These are the activations of a small neural network, seen along a few directions. Each row is one input.
Each table varies a few parts of the input and shows all the possible inputs, shuffled.
Descriptions start from the smaller parts, as in this example, which fits no table here: one of 6 places along a line, together with either a single point or one of 9 places along a line or (one of 3 separate values, together with one of 5 places around a ring).
Shared parts are said once, and a part with two or three values counts as separate values.
(in the rows, 128 means zero)

Other details of the inputs shift rows strongly along two fixed directions, in all tables alike. That doesn't count.

A family of inputs:
R1: [103 137  62 142 101 143 152 144 148 192 103 116 139 149 141]
R2: [145  92 221 131 221 144  96 156 121  61 170 186  93  77 114]
R3: [ 73 159 153 124  80 133 120 188 105 110 118 128 145 139  94]
R4: [ 88 162 111 174  89 148 108 144 141 169  71 108 156 166 127]
R5: [196 115  69 124 167 165 176  34 168 206 151  83 101 153 196]
R6: [186  64 190  82 204  90 157 124 135  82 237 144  75  47 120]
R7: [ 80 153 147 126 105  91 105 189 137 124  95 146 129 169  97]
R8: [188  88  57 147 184 150 177  71 184 217 145  60 127 151 165]
R9: [182 100 141 144 216 167 135  67 124 103 168 129 110 101 138]
R10: [ 90 159  80 122  73 121 152 170 133 165  89 123 142 178 114]
R11: [ 93 175  81 155  69 128 132 123 114 161  84 132 152 129 145]
R12: [179  57 166  96 247 143 149 143 133  90 213 184  73  54 133]
R13: [118  95 196 145 169 123 104 193 116  69 152 190 113  54  92]
R14: [ 90 170  92 142  85 190 134 146 113 158  85 136 142 161 141]
R15: [ 70 189 160 127  77  91  94 146 106 110 104 124 145 151 117]
R16: [101 147  78 107  90 135 164 145 136 178 128  86 141 171 128]
R17: [130 163  93 160 101 135 139  93 126 143  88  84 157 180 111]
R18: [128  86 137  80  78 103  78 134 138 116 109 145 131 128 151]
R19: [195 117  74 142 162 161 182  29 143 170 160  20 147 162 140]
R20: [ 93 175 135 128  76  94 124 160  97 101  96 160 141 126 108]
R21: [ 58 215  83 136  42 155 118 133  92 154  62 156 148 160 156]
R22: [162  80 204 121 192 111 135 181 115  51 176 173 105  66  78]
R23: [ 75 179 145 115  71 101 119 157  93 103 120 139 143 123 114]
R24: [ 88 165 104 151  74 108 111 124 153 183  83 124 127 157 150]
R25: [198  89 124 134 187 135 174  92 118  93 173 116 122  90 102]
R26: [127  43 191  73 149  96  61 190 130  59 145 183 120  92 115]
R27: [142 147  67 145 129 194 160  75 110 150 121 115 137 137 148]
R28: [208  23 141  98 170 152 115 110 142 103 154 103 139 106 143]
R29: [ 89 140 208 104 120  68  89 168 128  87 153 157  99 113 107]
R30: [111 109 186 153 164 115  97 162  98  49 151 195 118  46  85]
R31: [ 77 186 152 138 105 127  85 135 102 112  91 173 128 137 144]
R32: [140 142  81 133 111 157 170  85 114 144 142  68 152 145 121]
R33: [211  81 114 104 175 109 191  90 152 140 186 114  94  96 139]
R34: [ 93 158 163 148 100 115 103 179 124 109  86 135 143 163  90]
R35: [ 62 157 157 113 101  98  99 185 132 127 119 127 130 166 103]
R36: [123 143 152 122 111  80 120 139 144 126 119 139 109 143 120]
R37: [113 102 190 122 151  82 104 174 127  83 163 208  86  45 114]
R38: [206  87 125 149 210 120 151  59 149 140 170 103 117  82 156]
R39: [ 95 179 155 138  91  83 102 148 111 103  88 146 140 146 110]
R40: [220  54  52 114 135 176 146  29 141 155 128  46 166 148 166]
R41: [141 137 113 137 125 151 150 108 143 166 130  53 148 175 127]
R42: [ 67 170 141 178  94 123  79 143 113 111  78 147 150 135 103]
R43: [107 166  75 118  80 156 148 110 130 181 106 141 114 151 170]
R44: [ 92 141 140 124 146 140 105 157 136 136 117 162 110 149 138]
R45: [224  63  55  96 129 151 149  30 145 169 130  54 159 140 190]
Each input here is: one of 5 places around a ring, together with either a single point or (one of 2 separate values, together with one of 4 places along a line).
- Changing only the place on the ring of 5 turns R39 into R36. The same change can be made to R38. Which row results? => R24
- Which other rows does R13 become when the place on the ring of 5 takes its other values? List them by row number. => R1, R11, R30, R37
- Which other rows does R5 become when the choice among 2 separate values takes its other values? List them by row number. => R43
- Which other rows does R21 become when the place on the line of 4 takes its other values? List them by row number. => R11, R20, R23

A family of inputs:
R46: [196  65 159 111 220 136 153 112 132  95 199 146  94  69 130]
R47: [188  77 179 123 220 119 147 114 135  90 201 128  99  75 115]
R48: [122 144  72 141  93 162 142 106 126 166  98  99 154 157 143]
R49: [123 151  78 144 111 143 155 112 148 187 108  92 136 167 142]
R50: [ 66 170 174 129  86 100  88 172 104  91 107 170 127 121 107]
R51: [152 141  53 140 117 172 168  79 150 204 108  68 142 182 162]
R52: [ 50 167 166 129  88 100  92 204 108  95 103 191 121 118  98]
R53: [ 79 175 122 134  71 127 123 154 111 132  99 131 142 150 116]
R54: [ 95 153 141 136 113 120 118 148 121 123 120 128 133 139 112]
R55: [103 162  92 137  87 137 146 137 131 165 100 121 135 154 134]
R56: [ 83 169 115 136  76 126 117 150 110 126  88 135 148 154 113]
R57: [172  82 146 114 197 135 146 118 130 104 180 144 103  85 129]
R58: [155 135  46 143 105 168 157  60 141 195 103  69 154 165 168]
R59: [200  70 151 115 219 126 165  99 133  99 209 120 101  69 122]
R60: [168  85 186 114 203 102 128 120 124  75 196 151  97  62 117]
R61: [137  96 189 132 177 124  99 152 121  73 154 165 114  81 107]
R62: [114 163 101 139  84 131 127 112 123 148  90 113 146 161 136]
R63: [141 136  97 128 122 146 142  97 135 159 120 113 128 145 155]
R64: [139 140  63 142  97 170 154  93 131 177 101  87 153 160 151]
R65: [ 72 108 183  76  50  67  49 210 128  84  93 160 140 146 107]
R66: [ 85 168 108 136  82 119 120 140 128 155  94 136 132 151 135]
R67: [110 109 204 121 175 107  92 177 116  64 154 191 102  86 102]
R68: [158 136  50 144 103 170 158  61 141 195 102  70 152 166 169]
R69: [ 70 164 175 140  96 107  85 182 107  87  95 166 135 135  94]
R70: [ 83 159 156 132  93 114 103 171 103  92 102 163 136 128 101]
R71: [151 142  46 132 109 163 164  66 146 202 109  76 141 173 172]
R72: [148  43 200  63 143  65  77 175 142  66 162 150 117  96 112]
R73: [226  70 114 123 212 135 172  54 145 130 187  92 113  96 147]
R74: [ 77 159 121 147  85 139  98 151 118 133  83 134 150 154 120]
R75: [ 86 154 151 138 112 114 110 171 128 123 111 155 121 133 112]
R76: [241  63  99 131 228 150 190  46 157 150 192  65 117 111 145]
R77: [105 140 160 128 125 105 111 155 124 110 128 167 112 108 122]
- What do these inputs look like to the network? => one of 2 separate values, together with either a single point or (one of 3 separate values, together with one of 5 places around a ring)
- Changing only the choice among 2 separate values turns R67 into R51. The same change can be made to R74. Which row results? => R61
- Start at R77 and move only the place on the ring of 5, one step at a time. The first step leads to R63. Which rows follow, in order? => R68, R62, R50
- Which other rows does R71 become when the choice among 3 separate values takes its other values? List them by row number. => R57, R67
- Which other rows does R54 become when the choice among 2 separate values takes its other values? List them by row number. => R47

A family of inputs:
R78: [133 151  36 171  72 175 168  99 152 216  75  18 191 215 125]
R79: [168  54 199  99 243  95 117 162 166  98 196 182  62  82 125]
R80: [110 145 210 136 136  55  98 152  98  34 138 157 127  90  73]
R81: [230  46  84  88 172 184 180  60 122 123 183  89 130  98 158]
R82: [136 131  16 137  75 193 129  74 154 222  42  77 163 212 200]
R83: [ 43 172 148 122  39 115  40 150 100 109  64 179 148 136 151]
R84: [135 174  32 136  66 171 180  80 121 192  94  10 190 227 121]
R85: [122 117 181 107 107  86  79 146  89  46 130 211 118  60 112]
R86: [ 36 188 137  93  39 105 120 222 111 121 105 162 129 161  99]
R87: [139 116 157 103 163  88 130 119 155 145 175 135  86 104 154]
R88: [120 190 159 213 243 190 174 116  84  93 176 211  81  41 109]
R89: [ 45 204 140 116  35  55 114 193 112 129  88 173 116 140 113]
R90: [ 41 197 185 152  54  95  57 151 109 103  71 135 152 164 109]
R91: [155  50 149 115 171 144 108 154 124  87 153 160 130  66 120]
R92: [203  50  89 116 205 140 200 109 178 180 199  81 104 110 138]
R93: [232  62 128 145 226 156 153  63 171 150 159  67 122 142 141]
- What do these inputs look like to the network? => either a single point or (one of 3 separate values, together with one of 5 places around a ring)
- Which other rows does R82 become when the place on the ring of 5 takes its other values? List them by row number. => R81, R83, R85, R91

A family of inputs:
R94: [161 105 172 143 185 127 133 130 113  75 165 136 121  83  95]
R95: [143  89 167  83 151  83 125 159 140 101 169 156  99  93 121]
R96: [136 152 111 138 155 132 164 107 136 155 150 131 105 115 142]
R97: [109 128 186 130 173  98 117 179 126  89 157 193  91  77 103]
R98: [150  88 125 113 144 131 113 119 141 135 136 132 122 114 155]
R99: [158  84 174 110 186  93 141 144 151 111 185 127 100  98 116]
R100: [129 144  68 141 114 163 161 109 139 188 113 121 125 146 155]
R101: [ 85 159 178 151 133  98 109 176 110  85 127 160 122 115  80]
R102: [158 134  33 107  84 130 179  78 170 228 110  52 139 191 174]
R103: [197  84  84 133 171 173 152  58 148 155 139  86 134 135 162]
R104: [ 82 131 175 109 117  87  93 191 135 108 129 172 109 114 113]
R105: [141  94 179 114 167  96 121 152 130  87 172 125 117 102  95]
R106: [189  95  85 140 180 164 163  74 142 161 148 114 118 109 165]
R107: [125 121 110 127  94 142 111 117 125 134 101  99 163 152 130]
R108: [157  93 163 113 200 115 138 141 148 115 177 152  90  93 125]
R109: [148  74 171 115 160 120  90 131 129  80 147 152 122  88 127]
R110: [ 84 156 165 139 126 125  90 155  98  88 117 201 113  91 129]
R111: [ 88 152 120 121  83 111 133 162 139 155 112 110 136 164 120]
R112: [146 112  79 117 115 143 144 102 159 193 123 101 125 152 168]
R113: [111 145  95 119  50 123 104 114 124 146  71  95 172 179 137]
R114: [ 81 160 110 144  88 148 108 154 110 134  85 164 137 133 136]
R115: [181 119  75 134 171 169 188  63 140 179 164 110 106 112 169]
R116: [ 88 148 110 114  83 117 124 160 142 161 107 125 130 154 133]
R117: [ 28 175 128 117  28 117  75 199 120 144  64 172 138 163 128]
R118: [158  97 173 121 200 108 147 143 145 108 182 137  96 102 113]
R119: [118 159  60 161  84 172 135  90 127 173  73 101 158 168 152]
R120: [ 53 169 167 115  32  86  67 192  99  82  72 146 158 157  89]
R121: [115  87 202  90 135  80  66 179 115  57 140 203 106  77 123]
R122: [134 120 178 138 186 101 144 157 132  98 172 158  97  88 101]
R123: [199  79  90 126 156 153 149  59 149 157 142  62 151 138 152]
R124: [ 95  93 205 102 139 100  61 196 110  56 139 208 110  73 115]
R125: [ 85 181 107 144  95 142 128 129 119 158 102 158 118 136 147]
R126: [ 55 185 143 150  73 142  84 154  86  91  80 180 142 124 118]
R127: [113 169  77 148  92 142 150 111 140 183  94  68 152 199 127]
R128: [113 156  78 137  77 126 144 112 145 185  98  58 157 194 129]
R129: [135 131 118 118  83 108 120 116 130 131 105  85 153 162 123]
R130: [ 94 185 117 146 110 128 158 136 119 147 126 127 124 142 121]
R131: [140 148 133 146 161 130 161 108 115 119 161 112 121 115 109]
R132: [ 63 188 121 146  50 138  98 162 108 128  62 116 164 185 104]
R133: [117 180  67 159  83 174 146  79 108 164  85  90 167 165 143]
R134: [153 136  34 133 110 176 172  74 162 230 104  76 133 186 182]
R135: [ 96 153 181 154 126 111  97 166 103  73 115 159 133 110  85]
R136: [140  94 198 121 158  97  94 152 123  67 153 137 125  95  96]
R137: [145 135 115 149 154 134 164 115 128 136 147  99 129 131 108]
R138: [157 109 122 136 149 152 124  98 129 126 123 107 145 137 132]
R139: [ 85 154 131 105  65  88 125 171 132 138 108 123 135 163 116]
R140: [157  69 165  95 144 110  97 130 121  71 149 152 123  89 127]
R141: [124 135 111 111  87 102 137 129 132 141 120  86 145 165 116]
R142: [ 95 144 104 128  92 154 106 144 121 145  87 145 138 152 148]
R143: [ 62 173 147 153  77 135  85 169  92  92  75 165 158 134  97]
R144: [158 114 143 137 157 135 130 113 130 113 138 103 133 132 115]
R145: [199  87 133 133 222 131 195 103 148 133 203 109  97  89 123]
R146: [140 126  51 101  71 140 154  97 152 204 104  89 137 175 172]
R147: [213  47 129  86 191 113 153  90 160 137 190 123  93  90 160]
R148: [103 107 224 116 138  88  71 191 105  37 144 169 125  87  77]
R149: [180 115  72 135 174 154 197  86 155 186 161  93 112 125 150]
R150: [145 160  66 139 135 156 189  84 140 191 139  97 119 141 155]
R151: [ 39 184 162 131  75 105 101 210 116 115  93 165 129 158  95]
R152: [ 97 153  84 139  71 168 110 121 121 151  69 116 159 174 143]
R153: [ 82 177 121 154  87 148 101 122 100 116  84 155 142 133 133]
R154: [136 106 161 131 179 124 125 146 130 108 158 184  92  78 127]
R155: [ 95 188 117 151 110 123 155 130 125 153 121 124 123 147 125]
R156: [145  96 160 138 173 142 113 130 111  75 147 168 119  76 117]
R157: [171 114  32 118  76 156 151  50 151 198  90  50 164 187 179]
R158: [101 161 114 159  96 146 112 125 111 128  83 127 158 147 119]
R159: [ 95 198  95 161  74 152 139 110 103 145  87  98 158 164 120]
R160: [146  88 131  92 123 115 110 131 129 114 134 145 123 111 149]
R161: [155  81 163 117 188 133 108 134 130  96 155 169 103  87 140]
R162: [198  74 127 110 218 138 174 105 158 141 195 116  93  97 141]
R163: [211  62 142  94 197  92 174  99 162 131 202  94  99 103 135]
R164: [161 159  83 161 132 158 170  61 124 160 125  68 145 149 138]
R165: [225  42 136  96 188 125 144  74 137 101 181  94 131  93 137]
R166: [ 86 148 219 144 145 108  70 168  81  31 130 207 123  71  88]
R167: [200 105 140 143 225 128 182  72 132 117 204  99 103  88 120]
R168: [125 137 115 115  90  95 133 125 137 143 117  86 143 167 118]
R169: [ 27 211 121 147  42 141  84 171  88 124  58 187 142 144 133]
R170: [138 108 179 125 180 111 127 152 124  84 168 136 113 107  91]
R171: [169  59 160 110 174 132 107 119 130  84 162 140 121  82 131]
R172: [184  87  90 116 176 163 168  90 154 172 160 111 107 125 163]
R173: [ 42 174 161 138  60 130  60 189  93  86  62 170 161 153  96]
- What do these inputs look like to the network? => one of 2 separate values, together with one of 5 places along a line, together with one of 8 places around a ring
- Changing only the place on the line of 5 turns R166 into R158. The same change can be made to R110. Which row results? => R106
- Changing only the place on the line of 5 turns R103 into R109. The same change can be made to R161. Which row results? => R98
- Which other rows does R130 become when the choice among 2 separate values takes its other values? List them by row number. => R155
- Which other rows does R173 become when the choice among 2 separate values takes its other values? List them by row number. => R138
